A small network was shown many inputs. Here are its activations along a few directions, one row for each input.
Each table varies a few parts of the input and shows all the possible inputs, shuffled.
Descriptions start from the smaller parts, as in this example, which fits no table here: one of 5 places around a ring, together with either a single point or one of 11 places around a ring or (one of 3 separate values, together with one of 6 places along a line).
Shared parts are said once, and a part with two or three values counts as separate values.

Other details of the inputs shift rows strongly along two fixed directions, in all tables alike. That doesn't count.

Rows:
row 1: [ 15.3  17.6  16.1 -30.6   8.7  12.7   4.4  -0.7  10.1  20.2  38.7  32.9]
row 2: [  5.1  28.5 -15.7  37.9  10.9 -27.9  94.8  22.4 -15.5  12.9  34.9 -18.4]
row 3: [ -0.8 -23.4  10.5 -23.8  -1.3  14.5 -46.1  -5.9   3.4  -7.5 -17.7   7.1]
row 4: [ -1.9 -24.1  15.9 -32.0  -2.6  27.3 -60.3 -16.6   3.0 -10.7 -17.6  21.0]
row 5: [-14.5   0.3  26.1 -57.0  28.6  44.2 -49.3 -23.6   7.6  29.5  43.4  53.5]
row 6: [ -4.5   8.2 -26.4  44.0  18.2 -24.8  93.6  12.7  -3.8   2.8  45.7 -21.9]
row 7: [ -2.8 -15.2  16.8 -31.1  12.9  22.7 -49.3 -16.8   8.8   8.6  15.9  32.2]
row 8: [ -0.3   1.5  -9.3  32.5 -29.1 -16.1  -3.5   6.2 -10.2 -15.9 -50.1 -38.9]
row 9: [  0.1  -0.9   7.0 -33.5  20.2  18.9 -12.4  -3.0  20.6  26.5  46.6  36.1]
row 10: [ -2.3  -1.0  16.5 -38.8 -19.0  19.4 -62.6  -9.3  10.8   2.2 -24.3  26.9]
row 11: [  1.1  12.7   4.9  17.8  -1.0 -11.3  43.1   7.2   0.9  -4.6   7.5  -6.0]
row 12: [ -0.3  19.5  24.8 -27.5  17.9  23.5  -1.1  -7.4  -4.0  21.8  41.5  45.4]
row 13: [  1.6 -24.5  -4.6  10.4 -16.7   4.6 -39.2   0.1  -2.7 -36.3 -55.9 -33.0]
row 14: [  1.8   6.3  -6.7  31.0 -14.2 -17.5  31.6   8.0  -4.9 -26.4 -25.0 -19.8]
row 15: [-11.6  -1.2  -4.8 -10.5  11.7  15.0  -8.8 -11.6  -2.5   4.0  12.6  10.9]
row 16: [-12.7   2.0   4.9 -17.0  24.2  15.8   9.9 -10.3  -0.8  14.3  49.9  27.7]
row 17: [ -4.8  -6.5  16.9 -56.7  15.5  32.3 -48.4 -15.0  14.2  26.2  45.7  46.5]
row 18: [ -5.4   6.8 -17.7  27.6  17.3 -16.7  73.3   6.3  -3.3  13.5  46.3 -19.9]
row 19: [ -3.0 -11.0  -2.1  -8.7   9.6  -2.0  -6.0  -4.0   2.0  12.5  17.2   0.6]
row 20: [ 11.4 -20.1 -25.9  23.7 -21.8 -17.3 -20.0   9.9   7.4 -23.5 -40.5 -44.8]
row 21: [-5.6  7.3  4.6 -2.0 -5.7 -9.9 15.9  1.3  1.0 11.8 -1.1  6.4]
row 22: [ -4.7   3.5 -12.9  29.1 -25.0 -18.3  -4.8  11.6 -15.6 -19.3 -49.8 -32.4]
row 23: [-4.8 11.3 12.6 -5.8  4.8  0.4  7.9  6.2 -2.2 -6.3  5.7 16.9]
row 24: [ -6.1  -4.8   1.5  -5.2  16.8  12.7 -10.3  -4.6   5.8  -1.5  13.3  15.1]
row 25: [ -2.9   6.5  -1.1  11.5 -15.4  -8.6  15.0  -2.8  -6.6   8.7  -6.7  -2.3]
row 26: [  6.9 -11.7  12.6  -4.5 -21.8  -4.1 -49.2  -0.4   4.0 -20.9 -53.5  -7.0]
row 27: [ 16.4   7.5   5.0   5.4  -1.3 -12.7  13.7   5.9  -0.7   1.2  -4.0  -7.3]
row 28: [  5.7 -24.9  -5.4   2.9  -6.9  -3.7 -53.9   0.2   8.5 -14.4 -45.4 -19.5]
row 29: [  5.5 -20.8 -14.7  27.3 -12.3  -8.0 -35.6   4.2   4.0 -30.7 -57.9 -42.8]
row 30: [-1.4 19.3 -5.8  2.3 -7.8 -8.9 44.7  7.5  1.9 26.6 32.4  6.6]
row 31: [-12.3  -4.0  -1.7 -19.8  12.8  15.8 -32.3  -7.3  -3.9   2.5   1.4  11.3]
row 32: [ -1.9  -3.7   7.5 -34.4  12.2  21.3   5.3  -2.2  11.0  17.2  45.5  31.4]
row 33: [ -0.8 -13.3  -2.1 -35.2  -6.1  22.3 -65.4 -12.6  10.3   5.1 -12.6  10.1]
row 34: [-3.3 -5.6  3.9 -0.9 15.0  6.9 -3.9 -2.0  5.3  3.5 19.9  2.6]
row 35: [ -1.3  -3.8  -5.4  23.8 -31.1 -12.3 -21.6   2.5  -4.7 -28.9 -69.3 -35.5]
row 36: [  9.1  27.1  -5.4  25.3  12.6 -15.6  81.2   9.8  -7.7   2.5  35.2  -3.4]
row 37: [-10.9   2.3  22.5 -27.0 -10.6  25.2 -61.0 -13.6  -5.1  -1.6 -19.2  30.5]
row 38: [ -4.2  -4.7  12.9 -24.7  26.4   9.9  -3.3  -4.6   9.8  27.2  50.2  30.9]
row 39: [  3.7  19.4  23.7 -19.4  16.5  16.9   8.3  -3.1  -1.5  26.7  40.4  30.4]
row 40: [-10.9  -8.7  13.3 -29.3  15.7  24.1 -27.2  -2.9  -2.5  -4.8  11.4  25.2]
row 41: [ -7.5  11.4 -17.0  34.2 -14.4 -26.6  40.7  15.2 -11.5 -15.9 -28.0 -28.6]
row 42: [ -8.9 -13.3   3.4 -18.5   7.3  14.1 -52.6  -6.1  -3.8  -9.4 -10.1   6.0]
row 43: [ 21.9  -7.3  -1.9  17.5 -26.4 -11.1 -31.9  -1.7  -4.8 -31.3 -65.0 -30.0]
row 44: [ -2.0  -6.2 -20.9  13.2   2.4 -14.3  20.7   1.0  -1.2   9.5   0.8 -23.2]
row 45: [-5.0 -2.2 -5.4 -1.2 15.6 -1.6 31.4 -7.8  0.2 18.8 43.5  8.9]
row 46: [ 12.7  10.9  -3.1  16.8  -2.4 -19.0  35.4  10.8  -5.6  14.1   5.9 -14.0]
row 47: [ 8.6 15.8  9.2 -3.1  7.4  0.3 31.6 -2.3 -4.0 24.1 32.8 18.2]
row 48: [ 14.1  -5.0 -12.3  21.0 -34.9 -19.9  -7.7  11.4   6.1 -28.4 -53.6 -33.7]
row 49: [ -5.5  16.1   1.2   6.7   0.5 -13.9  46.7   5.7  -4.0  29.6  29.9   6.5]
row 50: [ -5.2  -3.0  16.5 -20.6 -15.2  11.4 -42.1 -14.5   1.7  -2.1 -28.5  21.1]
row 51: [  6.0 -11.9 -25.4  38.1  -4.0 -22.8  27.7   5.9   2.9 -11.0 -18.2 -35.2]
row 52: [ -5.8  -6.6  -5.0 -12.2   7.0   9.7  -9.3 -14.5   1.1  12.6  10.8   8.8]
row 53: [ -3.5 -22.4   1.2  -5.4 -10.3  16.5 -49.4  -6.3  -4.0 -34.7 -43.3  -8.0]
row 54: [-5.7 -1.1 -8.5  7.8 19.3 -2.8 12.7  8.2  1.6 -0.3 14.2 -0.4]
row 55: [  2.9  16.2  -3.7  24.5   2.4 -22.6  83.4   6.3  -0.1   8.6  31.4   0.6]
row 56: [ -0.6 -16.6 -15.9  21.9  -4.8 -10.6 -26.0   8.5  -4.8 -29.0 -38.4 -32.7]
row 57: [ 21.6   8.3 -23.4  34.7 -24.7 -27.7  34.6  17.9  -3.1  -5.5 -23.1 -43.2]
row 58: [ 14.3   4.7  -8.2  26.5 -14.3 -17.8  -4.5  13.3 -11.8 -32.8 -49.7 -34.9]
row 59: [ 9.9 22.5 11.2  3.7 15.0 -1.6 45.0  4.1 -1.1 11.0 34.4  7.8]
row 60: [-10.1  16.2  -4.8  17.5  -4.5 -10.7  46.5   3.0  -6.1  -2.3   3.6   0.4]
Each input here is: one of 6 places along a line, together with either a single point or one of 4 places along a line or one of 5 places around a ring.
Changing only the place on the line of 6 turns row 29 into row 54. The same change can be made to row 35. Which row results? -> row 41
Changing only the place on the line of 6 turns row 48 into row 11. The same change can be made to row 32. Which row results? -> row 13
Change only the place on the ring of 5 in row 37. List by row number the other rows that result. -> row 12, row 14, row 36, row 60
A walk changes only the place on the line of 4. It starts at row 33 and steps to row 17. List the rest of the walk in order. -> row 20, row 9
Which other rows agree with row 55 in the place on the line of 6? List them by row number. -> row 4, row 7, row 25, row 43, row 45, row 47, row 50, row 51, row 52
Change only the place on the ring of 5 in row 46. List by row number the other rows that result. -> row 21, row 26, row 27, row 49

Rows:
row 61: [  0.1 -29.3 -34.7  47.4 -28.5 -18.1  -2.5   0.6 -10.5 -35.6 -56.1 -70.0]
row 62: [ -4.9  -8.3 -34.0  23.2   1.0  -7.9  64.9   3.1 -11.8   1.2  22.5 -31.4]
row 63: [-10.7  -7.5 -13.5  27.6   6.6 -13.9  24.7   4.6   9.0  -3.9   0.2 -26.8]
row 64: [ -9.5  11.4  23.3  -3.8  -9.5  -4.6   2.1   0.0 -17.4 -10.8 -24.1  18.3]
row 65: [-11.5  46.3 -15.7  36.2  -5.9 -27.8  70.9  -1.5 -27.3   8.8  -0.1 -19.0]
row 66: [-18.8  -0.1  15.9 -29.1  33.4  18.9  -7.5 -12.8  12.2  24.3  67.3  53.9]
row 67: [-10.5  -4.3 -31.3  11.2   5.7  -5.9  51.2   6.5   4.8   0.0  13.2 -21.1]
row 68: [-18.2  18.7  25.6 -19.3  -6.1  34.6 -61.2 -11.1 -12.6   5.7 -29.0  43.2]
row 69: [  4.8  -8.2   4.1  -6.4 -18.2 -21.2   9.7  -0.9   0.0  20.9 -16.1  -0.8]
row 70: [ 18.2  -2.9  14.0  12.5 -43.0  -0.4 -44.5   3.5 -10.5 -64.3 -95.0 -26.5]
row 71: [-13.7  -8.1 -26.6  26.9   1.4 -14.5  42.2   6.2   9.0  -5.0   1.8 -31.5]
row 72: [-12.1 -20.0  -4.2 -43.0   1.9  28.6 -64.9 -14.6   6.4  -9.2  -5.3  30.5]
row 73: [ 20.1  26.8 -21.5  23.4 -25.7 -29.7  56.3  26.5   7.5  26.4  22.1 -31.5]
row 74: [-10.5  -0.6  30.7 -54.6  43.1  33.6 -47.3 -14.8  12.9  25.2  63.5  71.9]
row 75: [ -6.2 -11.9  -6.8  23.7   6.7  -4.2  20.8  -4.5  -6.0   1.6  17.1 -20.8]
row 76: [  5.8 -12.0  17.4 -39.0  23.8  26.6 -69.9  -1.0   7.7  -3.9 -10.5  20.0]
row 77: [ -5.0  15.5  19.7  22.7 -12.0  -6.4  39.9  16.1  -4.4 -12.1  -7.4   8.3]
row 78: [ 29.3 -23.3  -4.2  11.2 -39.9 -17.1 -59.3 -15.8  10.2 -18.1 -87.8 -28.9]
row 79: [ 30.7   1.5  19.1 -37.0 -17.5  25.8 -74.3 -17.9  23.9  17.9 -11.3  29.8]
row 80: [-20.6   3.7  -3.9 -18.8  29.3   9.6  35.1  -6.9  10.0  25.2  76.4  41.8]
row 81: [  7.7 -13.1  10.1 -35.4  20.4  19.8 -73.2  -1.3   1.4 -10.7  -6.5  27.7]
row 82: [  4.2 -27.9  -7.2  17.0 -13.7  -5.9 -73.5   2.6   5.9 -40.0 -82.4 -46.9]
row 83: [ 18.1  -4.6 -22.3  35.9  14.1 -18.7  48.6  16.1 -17.9  -7.7   7.1 -42.9]
row 84: [ -4.2  29.4   4.0 -16.1   1.2 -19.3  77.5  20.2   0.7  59.2  75.1  19.0]
row 85: [  5.1  -6.6  -8.3  27.5  14.0 -10.2  30.7   2.6  -9.5   0.4  18.6 -28.1]
row 86: [ 12.1  35.4  50.4 -44.2  17.2  28.3   3.4  -5.6   6.4   4.2  46.7  61.8]
Describe the family of inputs behind these rows. -> either one of 5 places around a ring or one of 6 places along a line or (one of 3 separate values, together with one of 5 places along a line)
What sort of input is row 64? -> one of 6 places along a line
Change only the choice among 3 separate values in row 62. List by row number the other rows that result. -> row 67, row 72
A walk changes only the place on the ring of 5. It starts at row 78 and steps to row 69. List the rest of the walk in order. -> row 84, row 73, row 79

Rows:
row 87: [ 15.8  -8.1  -9.1  -9.2   6.4   4.7 -17.9   3.0  14.8  -1.4  10.5  -3.0]
row 88: [ 10.2   7.7 -21.4  36.8 -17.9 -26.3  32.5  11.5 -13.3 -12.5 -34.7 -43.7]
row 89: [-10.8 -17.4  -7.3  -8.1  11.7   0.2 -16.1  -2.7  -0.4  -0.7   4.5   1.2]
row 90: [-16.8  -7.8  -8.4  -8.4   3.9  11.7 -13.4  -3.7   1.5  -2.3   3.6  -1.4]
row 91: [-12.9 -11.8 -11.0  -3.1  -0.8   8.0 -13.4 -14.3   3.4   6.2   1.4   4.5]
row 92: [  1.4   7.9   7.6  -7.1  -8.8  -3.4 -13.6   0.6   3.4  15.6  -5.4   6.6]
row 93: [  4.4   4.0   9.6 -11.7  -4.9   5.5  -2.9  -2.3  -1.0  -3.7  -8.1  10.3]
row 94: [ -3.2 -16.9  -2.4  -5.5  13.6   7.9 -15.9   3.1   1.5  -2.2   6.9  -3.3]
row 95: [  3.9   6.6   6.3  -8.3  -9.2   2.5 -11.5  -1.7  -4.1   9.2  -3.2   4.9]
row 96: [ -0.6   8.2   9.2  -2.7  -1.1   6.4 -11.3  -1.7  -8.5  -1.9  -1.8   6.4]
row 97: [  0.0   3.0  12.2  -5.2  -3.6   7.3  -5.0  -2.2  -1.8 -11.0  -3.9  11.2]
row 98: [ -3.1  25.4   4.8   1.8  13.5 -14.4  87.8   9.0   8.5  38.2  68.2  24.8]
row 99: [ -2.5  10.3   9.9   0.4   7.1   4.8 -12.5  -0.3  -5.1  -3.6  -4.9   9.5]
row 100: [  3.8   4.0 -12.8  42.6 -11.1 -23.9  33.8  13.2  -5.7 -31.0 -34.9 -33.2]
row 101: [  6.2 -16.8   2.9  -1.7  13.2   5.6 -15.4  -9.7   5.5   1.0   6.7  -4.7]
row 102: [  4.2   1.5  10.0 -10.7 -12.0   3.4  -5.4  -1.7   1.3   0.1  -4.7   9.9]
Describe the family of inputs behind these rows. -> either one of 6 places along a line or (one of 2 separate values, together with one of 5 places along a line)
A walk changes only the place on the line of 6. It starts at row 87 and steps to row 101. List the rest of the walk in order. -> row 94, row 89, row 90, row 91
